A small network was shown many inputs. Here are its activations along a few directions, one row for each input.
Each table varies a few parts of the input and shows all the possible inputs, shuffled.
Descriptions start from the smaller parts, as in this example, which fits no table here: values(3) and (point or ring(9) or (line(4) and ring(5))).
Shared parts are said once, and a part with two or three values counts as separate values.
(in the rows, 128 means zero)

Other details of the inputs vary at random and push rows far along three fixed directions, the same in every table; ignore that.
These rows show it; all are for the same input, with only those details redrawn:
[141 137 178 170  93 106  67  67 124 153 124 183 103  82]
[144 120 153 113 130 149 165 160 178 173  86 140  86 138]
[141 137 133 114 108 115 127 152 188 155 129 130 102 107]
[142 127 147 114 122 135 149 154 180 166 103 137  92 126]
[148 144 137 137  79  95  79 121 175 151 152 142 110  79]
[ 89 151 141 108 164  93 152 127 158 118 134 138 109 119]
[114 154 107  90 128  88 141 169 204 127 158 107 113 107]
[ 73 147 179 134 186  99 148  78 110 115 111 174 104 125]

Rows:
r1: [140 146 111 127 113  93  91 138 139  94 161  91 131  98]
r2: [ 96 118 122 115 200 120 162 106 102  87 118 118 132 149]
r3: [ 74 139 109  86 180 100 191 184 142  94 129 101 146 173]
r4: [164  99 138 136 137 167 157 154 148 141  88 108 106 156]
r5: [170 113 139 141 133 192 160 158 153 158  73 110 110 147]
r6: [146 142 109 116  69  91  81 113 158 170 149 155 127  87]
r7: [112 142 128 151 133 100  96  89 121  89 162 106 140 104]
r8: [156 111 112 118  94 174 156 162 142 173 108 131 131 153]
r9: [ 89 132 187 158 178 118 141  90  60 100  95 157 120 146]
r10: [105 123 123 111 181 117 138 112 103  86 117 118 131 139]
r11: [144 120 182 179  85 126  67  78  71 143 120 187 132 119]
r12: [ 87 149 145 114 169 103 154 144 110  84 146 118 126 140]
r13: [154 122  82  96 117 151 142 169 174 124 149  85 132 119]
r14: [170  91 113 117 109 169 133 157 129 165  79 124 114 152]
r15: [120 145 118 135 111  84  91 143 146  92 166 105 143 110]
r16: [ 84 139 140 144 167 120 157 121 120  95 128 123 139 139]
r17: [100 145 123 129 128  84 104 101  79 111 142 143 150 123]
r18: [ 83 116 126 123 183 135 162  92  81 115 106 134 135 155]
r19: [ 85 130 134 130 164 101 160 130 112 107 130 133 147 157]
r20: [174  83 163 148 132 188 130 100  95 156  77 155 102 147]
r21: [134 138  94 105 134 110 136 167 173  91 177  79 129 124]
r22: [115 147 113 109 148 100 121 143 143  74 168  97 129 121]
r23: [ 83 135 213 165 205 121 133  14  59 116  77 207  89 123]
r24: [ 89 121 188 159 187 136 159  88  72 102 106 165 117 162]
r25: [121 155  84 127 100 100 101 131 138 126 163 117 166 107]
r26: [156 123 132 153  66 114  82 129 132 145 160 141 143 113]
r27: [102 145 142 128 192 151 172 121 115  98 116 123 122 145]
r28: [158 106 107 118 115 151 125 138 151 139 123  92 128 124]
r29: [ 72 156 112  94 183 123 200 172 140 105 141 113 151 160]
r30: [168 106 122 126 136 188 151 146 140 158  77 115 120 139]
r31: [ 81 137 178 166 173 134 146  78  77  96 122 163 129 139]
r32: [162 103 160 125 135 163 130  92 129 178  67 167  84 119]
r33: [170  98 108 125  87 153 137 165 147 177 101 123 131 155]
r34: [149 116 128 129  95 163 154 171 152 163 118 128 133 147]
r35: [138 113 115 112 137 142 178 201 180 132 116  86 121 163]
r36: [ 90 142 125  99 158 109 156 131  86 112 133 138 138 153]
r37: [ 74 129 166 130 192 140 185 118 102 102 118 132 123 166]
r38: [138 117 152 147 128 173 164 149 125 170  73 144 132 159]
r39: [112 141 100 104 106 107 139 171 165 122 179  95 152 130]
r40: [122 148 122 118  98  91 106 152 124 117 169 123 144 115]
r41: [139 103 147 141 124 178 180 159 132 171  71 138 127 170]
r42: [165 125 128 145  98 165 134 176 172 158 107 106 125 130]
r43: [156 121 111 136  87 115  73 112 100 138 132 131 131 102]
r44: [ 89 124  96 110 177 105 152 118 106  96 137 119 142 145]
r45: [104 145  89  89 127  94 130 158 135 105 167 113 150 139]
r46: [146 132 140 151  76 103  81 129 111 142 136 138 141 110]
r47: [157 122 162 160  87 133  81 123 120 131 132 144 119 117]
r48: [151 109 106 121 133 180 157 151 132 165  81 122 125 147]
r49: [109 130 114 133 113 109 116 105 110 132 143 129 154 131]
r50: [157 144 137 164  78 135  79 127 143 136 155 130 136  93]
r51: [116 132  93 116 116 111 103 110 120 114 175 115 145 109]
r52: [126 144 113 130 116 108 101 120 147  94 185  94 136 102]
r53: [185  88 160 140 114 186 112 114 102 157  76 151 101 139]
r54: [122 132  84 115 118  96  98 120 124 103 183 117 145 109]
r55: [157 118 128 135  94 134  83 107  87 143 129 147 121 110]
r56: [101 138 132 124 177 107 139 123 118  76 128 109 127 139]
r57: [160 113 140 159  84 133  51  75  77 139 130 168 126 103]
r58: [ 87 128 100 119 172 127 157 111 103 105 124 125 143 140]
r59: [170 128 170 173  89 131  57  80  86 126 131 151 110  93]
r60: [ 95 138 170 184 131  99  85  56  81  99 146 149 143 108]
r61: [ 81 129 102  80 186 118 197 169 124 109 107 112 141 185]
r62: [125 135  97 118 101  98 108 132 129 122 174 127 152 125]
r63: [150 112 102 121 128 155 138 140 148 130 115 101 131 124]
r64: [129 149  79 117 111 117  97 127 134 117 174 116 151  96]
r65: [160 115 107 142  83 154  94 112 119 151 137 138 132 107]
r66: [156 127 109 142 102 139 115 144 165 123 138  94 130 110]
r67: [156 101 128  98 130 167 160 137 150 195  67 155  86 139]
r68: [156  95 171 167  91 171 129 119 110 185  77 153 125 152]
r69: [129 133  76  86 126 117 128 155 169 101 183  71 142 111]
r70: [102 132 118 100 184 111 149 124 101  86 123 107 129 134]
r71: [138 131 139 133 127 114  82  86  82 103 145 138 126  98]
r72: [149 112 169 165 134 179 135  96 103 135  94 149 108 135]
r73: [152 123  91  88 115 178 185 206 171 174 107 106 132 165]
r74: [153 124 143 111 111 142 149 165 190 174 101 132  90 126]
r75: [139 148  92 119 120 121  95 123 143 105 173 105 147  88]
r76: [143 144 129 129  70  88  82 121 166 165 152 154 124  85]
r77: [103 142 110 124 110 101 107 104 111 119 174 130 155 121]
r78: [115 142  88 128  99 102 111 127 134 124 160 120 163 116]
Question: The inputs of r63 and r78 match in every part but one. If r20 is changed in the same way as r63 into r78, which row does it become?
Answer: r62
Question: The inputs of r44 and r33 match in every part but one. If r18 is changed in the same way as r44 into r33, which row does it become?
Answer: r49
Question: What is each input in this table made of?
Answer: ring(6) and (point or (values(2) and line(6)))
Question: Change only the ring(6) part in r3. List by row number the other rows that result.
Answer: r10, r14, r15, r56, r61
Question: Change only the line(6) part in r46. List by row number the other rows that result.
Answer: r3, r19, r38, r41, r68
Question: Change only the values(2) part in r46. List by row number the other rows that result.
Answer: r40
